A small network was trained on invented records. Each row is its activation on one of them, seen along a few directions.
Each row is followed by the record's values for the fields F, J, T, B, L, U, P, C.
Not every record has every field; a missing one is left out.
The largest differences between rows may come from other fields.
(in the rows, 500 means zero)
Strong random noise was added to every row along 2 fixed directions; ignore it. To show where, here is one row again and again, with new noise each time:
[473 516 412 436 519 495 436 499 554 477 489 491 505 483 548 434 490]
[453 506 399 457 385 552 437 467 665 498 508 391 497 568 505 412 561]
[450 503 398 464 360 564 438 463 686 503 511 372 494 584 499 410 575]
[458 550 321 245 511 391 365 362 592 414 510 494 582 544 461 268 450]

[528 484 546 569 271 680 579 486 739 598 557 262 472 623 378 487 658] -> {F: f5, L: l2, U: u1, P: p2, C: c1}
[466 499 464 479 251 615 565 389 575 687 540 376 500 688 435 434 766] -> {F: f4, J: j1, T: t1, L: l1, U: u1, P: p1, C: c2}
[371 442 436 632 274 567 575 471 647 540 540 460 502 673 466 608 687] -> {F: f4, J: j1, T: t2, L: l3, U: u1, P: p1, C: c2}
[398 535 365 381 677 300 381 445 463 334 482 667 610 453 500 406 338] -> {F: f5, B: b2}
[563 559 509 279 719 318 468 408 420 370 521 676 573 442 409 386 324] -> {F: f4, J: j2, T: t2, L: l2, U: u1, P: p2, C: c1}
[433 401 422 469 456 595 375 552 589 446 551 415 448 550 642 482 532] -> {F: f5, L: l3, U: u1, P: p1, C: c2}
[333 452 314 342 589 374 368 405 447 514 541 677 525 476 665 419 516] -> {F: f5}
[580 532 672 651 550 513 755 582 380 657 441 557 497 429 387 640 550] -> {F: f4, J: j1, T: t2}
[483 554 512 661 445 471 568 478 559 439 475 503 586 538 388 555 499] -> {F: f4, J: j1, T: t2, B: b2}
[471 562 501 501 496 409 543 462 538 412 485 512 607 602 333 479 430] -> {F: f4, J: j1, T: t2, L: l3, U: u1, P: p1, C: c1}
[377 427 303 222 345 510 310 300 672 526 601 410 494 620 592 263 617] -> {F: f5}
[527 444 488 395 424 589 412 518 678 401 558 318 480 582 473 408 471] -> {F: f5, L: l3, U: u1, P: p1, C: c1}
[546 462 480 365 458 544 385 528 537 534 519 411 403 445 607 410 502] -> {F: f5, B: b2}
[389 480 450 609 536 478 469 530 514 488 501 578 516 468 572 559 498] -> {F: f5, B: b2}
[423 478 447 585 624 472 443 517 520 436 489 650 512 386 623 558 446] -> {F: f5, L: l3, U: u1, P: p2, C: c2}
[533 546 530 604 464 482 554 504 506 456 468 492 562 569 347 528 503] -> {F: f4, J: j1, T: t1, B: b2}
[481 441 541 645 493 641 454 665 594 458 475 390 383 417 655 620 475] -> {F: f5, L: l1, U: u2, P: p1, C: c2}
[557 524 607 477 420 510 535 501 591 465 489 367 481 517 374 474 437] -> {F: f4, J: j1, T: t2, B: b1}
[373 490 378 477 425 468 430 433 627 486 538 497 549 594 492 420 546] -> {F: f5, B: b2}
[539 501 451 329 511 487 433 416 479 482 558 479 540 591 461 342 522] -> {F: f4, J: j2, T: t1, L: l2, U: u1, P: p1, C: c1}
[416 495 388 482 510 424 393 446 562 412 534 565 558 526 519 442 469] -> {F: f5, B: b2}
[548 488 646 812 500 621 586 695 503 421 418 432 446 417 530 757 484] -> {F: f4, J: j1, T: t1, L: l1, U: u2, P: p1, C: c2}
[492 561 459 463 498 454 504 471 586 436 484 453 535 491 454 445 467] -> {F: f4, J: j1, T: t2, L: l1, U: u1, P: p1, C: c2}
[420 442 439 477 682 479 400 597 381 529 488 633 416 308 797 559 459] -> {F: f5}
[453 450 405 438 575 416 342 494 478 369 522 591 509 487 585 457 406] -> {F: f5, B: b2}
[421 426 415 626 280 636 336 571 714 408 527 312 428 603 618 515 552] -> {F: f5, B: b2}
[355 405 470 719 517 571 462 609 527 488 502 558 442 465 688 675 533] -> {F: f5}
[532 550 548 541 683 389 589 545 384 418 450 651 604 441 404 568 386] -> {F: f4, J: j1, T: t1, L: l3, U: u1, P: p1, C: c1}
[554 517 530 393 594 486 580 435 249 778 520 620 455 456 540 462 591] -> {F: f4, J: j2, T: t2, B: b1}
[509 379 567 617 387 734 443 635 616 541 541 359 314 451 738 629 583] -> {F: f5, L: l1, U: u1, P: p1, C: c2}
[452 485 475 499 677 436 524 527 333 526 508 718 534 400 600 581 493] -> {F: f5, L: l3, U: u1, P: p1, C: c2}
[461 505 415 277 655 360 455 386 420 537 529 653 548 412 531 378 452] -> {F: f5}
[521 465 603 689 440 636 538 627 603 486 504 400 427 434 557 647 504] -> {F: f5, B: b1}
[441 485 491 598 344 592 495 513 674 497 500 366 487 581 458 506 548] -> {F: f5, B: b1}
[493 358 439 482 236 757 441 559 758 594 555 223 340 657 577 467 687] -> {F: f5, L: l1, U: u1, P: p1, C: c2}
[490 503 462 399 364 494 433 437 683 419 518 313 521 587 421 374 480] -> {F: f2, J: j1, T: t1}
[401 499 404 465 241 527 382 413 796 381 539 281 508 684 457 398 546] -> {F: f4, J: j1, T: t2, L: l1, U: u2, P: p1, C: c2}
[501 502 614 605 332 604 741 427 503 820 524 462 473 609 348 556 770] -> {F: f4, J: j1, T: t1}
[564 568 541 511 469 416 522 506 545 332 460 441 581 539 313 475 366] -> {F: f4, J: j1, T: t2, B: b1}
[453 459 502 491 591 486 549 510 412 643 516 627 463 405 594 555 559] -> {F: f5}

Which values does each new row have?
[525 474 521 379 475 518 444 469 529 443 542 442 454 490 560 468 481] -> {F: f4, J: j1, T: t2, L: l1, U: u1, P: p1, C: c2}
[492 505 425 356 504 463 404 451 501 479 493 472 511 482 510 375 455] -> {F: f5, B: b1}
[483 532 452 430 533 430 410 444 565 347 497 479 517 492 482 456 404] -> {F: f4, J: j1, T: t2, L: l1, U: u2, P: p1, C: c2}
[338 465 324 366 290 491 383 343 756 522 560 368 514 653 482 332 617] -> {F: f5}
[368 512 389 516 538 399 397 451 576 355 506 590 580 496 519 476 424] -> {F: f5, B: b2}
[515 492 428 359 475 493 384 434 522 491 536 486 494 485 564 375 485] -> {F: f5, B: b1}
[467 589 343 285 478 285 393 370 582 302 480 491 635 612 315 286 375] -> {F: f4, J: j1, T: t2, B: b2}
[442 502 468 600 300 569 453 472 746 394 509 350 518 615 420 487 509] -> {F: f5, B: b1}
[464 504 513 563 590 490 504 556 447 496 483 582 506 414 562 556 449] -> {F: f5, B: b1}
[598 411 557 509 703 634 461 702 359 514 492 536 362 285 764 604 422] -> {F: f5, L: l1, U: u1, P: p1, C: c2}
[554 500 684 771 265 683 745 574 531 712 453 317 437 584 360 711 692] -> {F: f4, J: j1, T: t1}
[610 543 541 286 439 466 486 401 538 520 505 360 490 498 375 327 452] -> {F: f4, J: j1, T: t2, B: b1}
[467 512 556 634 356 572 654 459 517 714 519 470 509 634 371 528 702] -> {F: f4, J: j1, T: t1, B: b2}
[684 525 648 464 437 554 552 525 500 511 482 376 463 447 438 474 474] -> {F: f4, J: j1, T: t2, B: b1}
[514 479 552 579 402 633 571 520 474 637 515 458 440 533 571 541 657] -> {F: f4, J: j1, T: t2, L: l1, U: u1, P: p1, C: c2}
[316 492 308 497 328 462 346 376 713 422 531 440 546 604 527 415 564] -> {F: f5, B: b2}
[517 534 596 695 578 480 645 641 400 522 421 565 523 480 427 638 460] -> {F: f4, J: j1, T: t2, B: b2}
[522 545 542 541 556 417 586 515 419 500 476 585 570 515 391 505 472] -> {F: f4, J: j1, T: t2, B: b2}
[435 426 399 276 667 394 331 481 433 433 541 617 478 398 691 413 399] -> {F: f5}
[404 486 302 344 429 382 285 358 673 260 528 469 594 643 419 317 413] -> {F: f5, B: b2}
